Each row below holds a small network's activations on one input, seen along a few directions.
Each table varies a few parts of the input and shows all the possible inputs, shuffled.
A made-up example of a description, with smaller parts first: one of 8 places around a ring, together with either a single point or one of 11 places around a ring or (one of 2 separate values, together with one of 6 places along a line).
Shared parts are said once, and a part with two or three values counts as separate values.

Table:
r1: [  8  36 -20  20   3 -21 -33   9 -40  31 -10 -33]
r2: [ 16  27 -43 -29 -22 -48 -11  34  13  14  11  18]
r3: [-17   8 -21  14   6 -14 -54  21 -23  43 -13 -12]
r4: [ -3  -4  37  -5  10   3  12 -24  14  -5   7  -6]
r5: [  1 -31   9   9  20   7  18   0  -5  -4 -14  16]
r6: [-17  -8  12 -24 -16  20  13 -23  -2   5  -7  15]
r7: [ -3  -4  34   1  18   4  16   2   7  -6   0 -13]
r8: [ 29  -3 -43  13  -5  22 -53  33  19 -11  43  -2]
r9: [  0 -40  20   0   7   8  11 -29   5   1   9   3]
r10: [-18 -14  15 -17  -9  19  13 -23   4   5   0   7]
r11: [-10 -31  15 -14  -8  12  12 -27  -8  -1   7  18]
r12: [ 13   9 -46   8  -2  26 -45  34  29  -3  42 -15]
r13: [  2 -40  17   4  15   7  11  -3   0  -6  -5  -4]
r14: [ -5 -23  19  -5   6  14  10 -27  19   4  -4  -7]
r15: [ -9  -8   6   7  19  12  20   6   2   3 -24  14]
r16: [ -4  -6 -19  17   6 -21 -62  20 -34  35 -12   0]
r17: [  0   3  22  20   2  -3  21 -11   4 -22 -10 -29]
r18: [ 23  36 -56 -16 -33 -42   5  26  -4   9  12  -2]
r19: [ -6  26  -8   6  17 -24 -48  21 -31  34  -7 -15]
r20: [-18  11  21   1 -22   3  23 -30  -7 -19   5 -10]
r21: [-14  17  17  -8 -27   3  22 -31 -13 -22  -7  -2]
r22: [  0  13  14  25   7  -2  30  -8  -2 -19 -18 -10]
r23: [-13   5  32 -20  -4   7  13 -22   0  -8   5   8]
r24: [ 18  22 -40  -3  13  10 -41  30  21 -14  44 -18]
r25: [ -1  18  10  25   8  -3  32  -4  -8 -19 -20  -1]
r26: [ 28  29 -53   6   2  10 -28  19  10 -19  39 -35]
r27: [-12  11  29 -27 -10   9  14 -22  -7  -7  -1  16]
r28: [ -2   2  25  13  -7  -5  17 -36  10 -23  -4 -23]
r29: [ 11  12 -49 -17 -38 -31 -17  38  21  25   7  20]
r30: [ -4 -14   8   5  19  13  17   2   8   1 -26   6]
r31: [ -2 -25   6  10  20   5  18   4 -10  -5 -17  25]
r32: [ -6 -25  12 -23 -14  13   9 -28 -13  -4  -6  27]
r33: [ -6 -23  17   2  13  14  13   0  13   2 -11 -15]
r34: [  0   6  25   4  24   4  21   3   2  -7 -14   7]
r35: [ 24   0 -45  -9 -43 -34 -22  38  10  21  14  33]
r36: [ -2  11  21   4  25   2  22   7  -3  -8 -17  16]
Describe the family of inputs behind these rows. -> one of 4 places along a line, together with either one of 3 separate values or one of 6 places along a line
Changing only the place on the line of 4 turns r3 into r1. The same change can be made to r10. Which row results? -> r20
Which other rows does r8 become when the choice among 3 separate values takes its other values? List them by row number. -> r16, r35
List by row number the other rows that have the place on the line of 4 in common with r27. -> r2, r4, r7, r19, r23, r24, r34, r36
Which other rows does r26 become when the choice among 3 separate values takes its other values? List them by row number. -> r1, r18
Start at r31 and move only the place on the line of 4, one step at a time. The first step leads to r15. Which rows follow, in order? -> r36, r25

Table:
r37: [-26 -24  52  -6  18  26  27 -36  -7   1 -18  18]
r38: [  6  28 -12 -11  -5  -7  16   9  10 -12   7   6]
r39: [ -3  -9  -6 -27 -13  14  -8   2   7   3  13  29]
r40: [-10 -13  41   3  10  28  28 -43   1 -30  -4 -22]
r41: [  4   9  -3  17  10   4 -26  -3  -7  -3  12 -29]
r42: [  5  28  -1  -5   1 -12  12  14   6  -4   5  -3]
r43: [  3  -1 -16 -17 -37 -16  11  -7  -1   2   1  17]
r44: [  7 -15 -22  25  11   9 -12  19  -9  -1  -6   3]
r45: [ 12 -20 -17  -1  -1   5   6  12  24  -9  13  13]
r46: [  7   5  -2  -1  -6   6 -10  -4  15 -10  28 -22]
r47: [-12  -6   9 -10  14   1 -21  10  -1  27  -4   2]
r48: [-21 -19  46   3  -9  -5  42 -42 -12  -6 -31   8]
r49: [  0  -1 -14 -14 -27 -22   9  -6  -1   7   0  10]
r50: [  0   5  -4  10  -5 -29 -14   0 -24  22 -19  -4]
r51: [  2  34 -16  13   6  -4  -5  14 -19  -5 -14  -2]
r52: [ 11 -19  -7   5   5   0   2  17  19   0  12   3]
r53: [ -1   5 -18  10 -17 -18 -13   0 -30  13 -20   3]
r54: [  8 -16  -8  24  22  -3 -14  19  -4   8  -5  -4]
r55: [  1   7   0   7   5   4 -18  -2  12   1  15 -34]
r56: [  1  31   2   3  12 -15   3  16   4   7 -10 -15]
r57: [-15   7  48   1  16   7  47 -24  -6 -29 -25   0]
r58: [ 12   5 -14  -9 -22  17  -6 -10  20 -24  30  -6]
r59: [  1   0  -3  -9 -21 -27   4  -1  -4  15  -1   2]
r60: [ -3 -36  37  11  22  24  44 -25   5 -15 -18   4]
r61: [ 17 -19 -19  -4 -11  11   7  11  24 -15  14  20]
r62: [ -7  -9  -4 -24  -3   9  -9   3   6   9  12  22]
r63: [-10  -4  -8   0   8  12 -28   9 -25  16  -8  14]
r64: [  4  33  -2  12  17 -15  -7  14 -13   3 -13 -10]
r65: [  5 -18  -5  14  17  -3  -5  20  15  11  -2  -9]
r66: [ -9  -4   6   0  19   1 -30   8 -19  24  -7   7]
r67: [ -7  -9   7 -19   3   4 -13   8   2  17  10  13]
r68: [ -3   2   0   0 -11 -30  -5   1  -6  25 -16  -9]
r69: [  8   5 -12  -7 -12  11  -7  -9  20 -19  29 -13]
r70: [  3  10 -17  18  -2  15 -24  -3 -12 -11  11 -22]
r71: [  9  28 -13 -14 -15  -1  18   9   9 -18   8  12]
Changing only one part turns r70 into r51. The same change can be made to r46. Which row results? -> r42
Describe the family of inputs behind these rows. -> one of 5 separate values, together with either a single point or one of 6 places along a line
Which other rows does r65 become when the choice among 5 separate values takes its other values? List them by row number. -> r47, r55, r56, r68

Table:
r72: [  6  20 -24  -3 -11 -26  -8  19   4  11  -5   6]
r73: [-10 -22  20  14  11   3   9  -2  -4  -6 -15   6]
r74: [ -5  -8  19 -10 -13  -7  29 -28 -11  -4 -12   5]
r75: [ 11 -17   0  -1   3  35  19 -10  33 -30  14  -4]
r76: [ -3   0  20  16  17   2  17  -9  -3  -8 -18   0]
r77: [ -4 -11   5 -20 -29  24  34 -21  35 -25  23   7]
r78: [ -6   4  25 -12  -9  -8  26 -27  -2  -5 -14  10]
r79: [  3 -11  12  10  11   3 -17  -1  -3  16  -4 -15]
r80: [  2  20 -12  11  -1  -6 -20   3  -8   7  -5  -7]
r81: [  8   8 -30  -1 -16 -25  -6  18  -6  13  -3   1]
r82: [-16 -17  16   9  21   8  12  -2  -5  -5 -10  10]
r83: [-12   3 -16   3   3  -2 -25  10 -11   8   5   2]
r84: [ -3  -5   8   5  21   8 -14  -1  -3  17   2 -10]
r85: [ -6  -2 -12   8  -7  -6 -28  11 -11   8  -1  -2]
r86: [ 18   4 -26  -4  -7  13 -19   7  18 -27  39  -4]
r87: [ -5  -1  22   6  21  13  16  -1  -7  -8 -15   3]
r88: [ -7 -17  25 -15 -15  -3  18 -23  -4   3 -12  17]
r89: [ 27   9 -33 -11 -24  -2  -5  22  25 -10  45  11]
r90: [  6  -1   6  16  13   0  -6  -6 -10  10  -4 -26]
r91: [ -1 -12  14  18  13   3  19 -10 -12  -7 -16  -6]
r92: [-13 -12  21 -19  -6   1  21 -24  -4   4  -7  20]
r93: [  5   4 -27 -13  -7 -16 -13  19   0  23   2  16]
r94: [ -8  19 -11   2   2   1 -20  15 -13   1   1  -4]
r95: [ -3   8 -19  14  -5  -8 -17   6 -17   2  -2 -13]
r96: [  5  -2 -24  -7 -17 -24 -15  23   1  18  -2  12]
r97: [-15   3  25 -19  -6   0  26 -15  -6 -10  -9  13]
r98: [  4  12  12  14  17  -1  -8  -4   0   9  -5 -21]
r99: [ 24  -6  -7  -5  10  26  -9  -5  30 -19  29 -20]
r100: [  2  18 -22 -12  -8 -16  -8  28  -1  11   0   9]
r101: [ -5  10  13   5  20   6  -8   8  -5   3   0 -17]
Describe the family of inputs behind these rows. -> one of 5 places along a line, together with either a single point or one of 5 places around a ring
Changing only the place on the line of 5 turns r75 into r86. The same change can be made to r91. Which row results? -> r95
Start at r78 and move only the place on the ring of 5, one step at a time. The first step leads to r74. Which rows follow, in order? -> r88, r92, r97
Which other rows does r76 become when the place on the ring of 5 takes its other values? List them by row number. -> r73, r82, r87, r91
